These are the activations of a small neural network, seen along a few directions. Each row is one input.
In each table, some parts of the input vary, and every possible input appears once, in random order.
A made-up example of a description, with smaller parts first: one of 8 places around a ring, together with either a single point or one of 11 places along a line or (one of 2 separate values, together with one of 6 places along a line).
Shared parts are said once, and a part with two or three values counts as separate values.
In the rows, zero is written as 128.

Rows:
r1: [ 89 181 145 160 108  96 119 136 160 156 139 142 118  80 129 137 136 135
 153]
r2: [184 102 122 123 117 134 105  90 110  97 109 126 144 122 158 120 143  64
  94]
r3: [119 103 109 125 113 109  95 116 156 108 184 120 107 121 124 147 138  73
 174]
r4: [102  60 128  91 184 230 233 160  66  89 125 193 113 225 140 126 149 172
  59]
r5: [150 130 129 161 113 116  92  99 117 134  89 146 142 111 170 134 147  66
  90]
r6: [ 46  72 138  84 198 188 217 180 108  91 194 188  58 225 115 133 143 189
 123]
r7: [190 105 132 117 120 135 106 110 140  90 105 103 158 131 129 122 124 125
  95]
r8: [138 137 106 103 149  94 122 140 145 148 152  91 131 118  88 114  95 164
 185]
r9: [139 177 142 152 104 139 134 122  91 168  71 107 155 110 123 117 106 155
 106]
r10: [131 109 117 105 121 104  93 137 172  96 166 105 117 126 101 143 125 132
 167]
r11: [139 172 160 167 100 121 129 118 120 156  85 149 166  88 157 129 133 130
 102]
r12: [182 136 116 109 137 124 135 114 121 136  91  97 173 122 114  93  86 154
 123]
r13: [ 92 125 123 156 109  90  88 120 160 145 151 133  99 109 138 145 148  71
 149]
r14: [ 89 183 125 140 119 112 124 150 125 178 132  91 111 105 108 132 119 161
 172]
Question: Changing only one part turns r2 into r3. The same change can be made to r7. Which row results?
Answer: r10
Question: Describe the family of inputs behind these rows.
Answer: one of 2 separate values, together with either a single point or one of 6 places around a ring

Rows:
r15: [150  87 109  77 155 135 135 138 136  89 160 113 129 159 101 124 114 153
 153]
r16: [241 135 151 150  89 139  95  78 106 111  31 108 212  96 161 107 123 105
  43]
r17: [128 143 157 112 143 124 159 155 157 113 130 143 145 130 108 119 107 208
 129]
r18: [ 76 113 113 112 173 179 188 158  75 157 127 131  96 192 112 119 115 173
 123]
r19: [214 177 122 171  91 101  79  63  79 182  30 106 194  62 174 102 112  55
  87]
r20: [104 121 156 130 136 160 177 146 133 108 142 188 123 138 140 139 158 152
 104]
r21: [131  89 144 125 135 123 119 133 170  78 144 170 126 140 146 143 154 122
 103]
r22: [ 99 156 120 171 108  74  75 111 154 166 135 133 109  84 150 141 144  57
 158]
r23: [147 114 109  91 130 116 105 134 148 106 168  80 120 129  96 135 116 140
 174]
r24: [ 92 185 134 174  93  86  98 119 144 177 135 135 129  68 141 140 135  94
 168]
r25: [117 110 113  94 171 154 176 149 116 122 140 135 123 163 105 111 107 177
 130]
r26: [123 173 159 130 116 109 126 150 166 130 135 110 135 103 103 130 109 195
 147]
r27: [241 110 147 135 115 159 129  86  96  98  28 130 217 128 166 104 118 117
  31]
r28: [ 72  99 133 136 153 170 166 147  91 123 136 184  81 180 155 148 169 114
  90]
r29: [116 149 163 149  92 119 115 135 174 106 148 146 136  94 132 154 144 142
 132]
r30: [107 142 154 115 159 143 185 157 122 128 127 155 125 142 116 111 123 204
 113]
r31: [135 139 121 112 129 112 122 145 159 128 143  93 136 120  87 127 100 177
 160]
r32: [123 111 107 129 108  93  74 111 160 117 159  99 100 113 118 139 135  67
 166]
r33: [142  66 118  97 140 131 122 119 154  71 168 143 119 160 126 129 133 103
 131]
r34: [121 118 159 133 120 136 148 142 163  91 142 175 146 125 134 147 142 155
 112]
r35: [217 112 133 126 130 187 162  87  67 108  36 135 197 145 175  97 126 109
  24]
r36: [126 115 147 142 108 107  86 128 181  94 149 143 117 113 144 154 158 106
 119]
r37: [131  85 105  79 173 158 161 141 105  99 163 126 106 173 112 114 121 144
 143]
r38: [ 87  74 106 112 163 174 164 132  78 114 160 154  75 202 134 135 143  94
 115]
r39: [136  86 120 111 119 110  90 115 165  92 171 114 110 131 118 138 136  90
 147]
r40: [107 196 147 147 104  94 109 142 159 159 126  97 126  86 105 129 112 172
 167]
r41: [ 88  90 100  96 170 182 173 149  68 132 152 123  86 201 115 123 129 139
 137]
r42: [108 140 135 159  96  91  73 123 170 127 139 130 109  92 142 154 153  83
 140]
r43: [110 171  99 145 122  80 105 130 130 204 132  85 127  92 101 118  98 128
 191]
r44: [100 172 148 165  83 102  97 129 161 137 137 132 128  76 134 153 144 120
 150]
r45: [ 64 147 147 128 157 168 197 165  77 163 117 152 101 168 124 124 129 193
 110]
r46: [225 165 137 163  80 117  77  71  97 139  27  97 199  74 158 111 119  83
  63]
r47: [ 60 130 151 144 138 181 192 153  85 142 132 185  96 160 148 146 157 146
 100]
r48: [132 137  96 112 116  99  90 128 143 138 154  66 114 110  97 133 117 116
 190]
r49: [140 109 121  92 156 130 152 149 148 109 138 128 140 151  95 118 101 189
 141]
r50: [119 160 111 131 116  96 104 141 150 162 132  78 128 102  88 128 105 156
 177]
r51: [ 97 204 131 158 111  79 112 130 139 199 124 101 126  76 116 117 106 147
 181]
r52: [115 127  96 142 115  74  76 103 140 163 157 101 103 101 129 131 128  43
 180]
r53: [125 146  85 127 125  81  91 121 127 179 154  71 115 101 109 120 107  89
 205]
r54: [172 114 123 133 126 208 175 105  23 142  28 145 169 167 172 102 127 106
  21]
r55: [126  66 111  99 160 153 150 125 119  83 173 154  95 174 134 123 139  97
 125]
r56: [111  92 137 124 151 144 146 135 139  90 147 179 109 154 156 139 165 115
  94]
Question: Describe the family of inputs behind these rows.
Answer: one of 6 places along a line, together with either a single point or one of 6 places around a ring
Question: Changing only the place on the line of 6 turns r51 into r26. The same change can be made to r52. Which row results?
Answer: r39
Question: Changing only the place on the line of 6 turns r38 into r33. The same change can be made to r54. Which row results?
Answer: r27
Question: Start at r28 and move only the place on the ring of 6, one step at a time. The first step leads to r47. Which rows follow, in order?
Answer: r45, r18, r41, r38
Question: Start at r41 and move only the place on the line of 6, one step at a time. The first step leads to r37. Which rows follow, in order?
Answer: r15, r23, r48, r53
Question: Start at r56 and move only the place on the ring of 6, one step at a time. The first step leads to r55. Which rows follow, in order?
Answer: r37, r25, r30, r20

Rows:
r57: [ 94 191 150 175  77  92  87 126 145 166 128 116 121  73 129 151 133 116
 160]
r58: [139 180 133 152 111  78 114 114 154 174 120 114 157  67 127 110 107 126
 162]
r59: [ 95 121 132 108 180 144 192 155 114 131 143 182 117 159 127 115 122 177
 127]
r60: [ 98  61 122  92 154 138 139 147 170  65 198 154  86 176 109 143 140 131
 144]
r61: [148 125 121 129 101  71  55 115 192 103 173 100 122  84 123 149 142  84
 179]
r62: [ 50 128 141 133 144 165 174 170 121 133 149 162  83 162 127 149 156 167
 118]
r63: [127 150  96 139 109  82  71 107 137 160 138  81 110  92 119 126 120  71
 177]
r64: [210 126 142 166 102 123  88  76 108 126  30 137 188 105 183 114 136  66
  34]
r65: [184  85 136 116 130 209 175 101  61  81  81 166 165 165 172 118 148 101
  37]
r66: [ 87  77 102 101 167 151 158 148 106 126 174 139  87 188 116 134 131 125
 151]
r67: [130 121 138  93 162 175 180 154  92 116 117 113 123 178 105 110 109 207
 105]
r68: [174 172 122 132  99 108 102 123 136 155  84  71 179  87 100 117  90 164
 143]
Question: Changing only one part turns r57 into r62. The same change can be made to r68. Which row results?
Answer: r67
Question: Describe the family of inputs behind these rows.
Answer: one of 2 separate values, together with either a single point or one of 5 places along a line
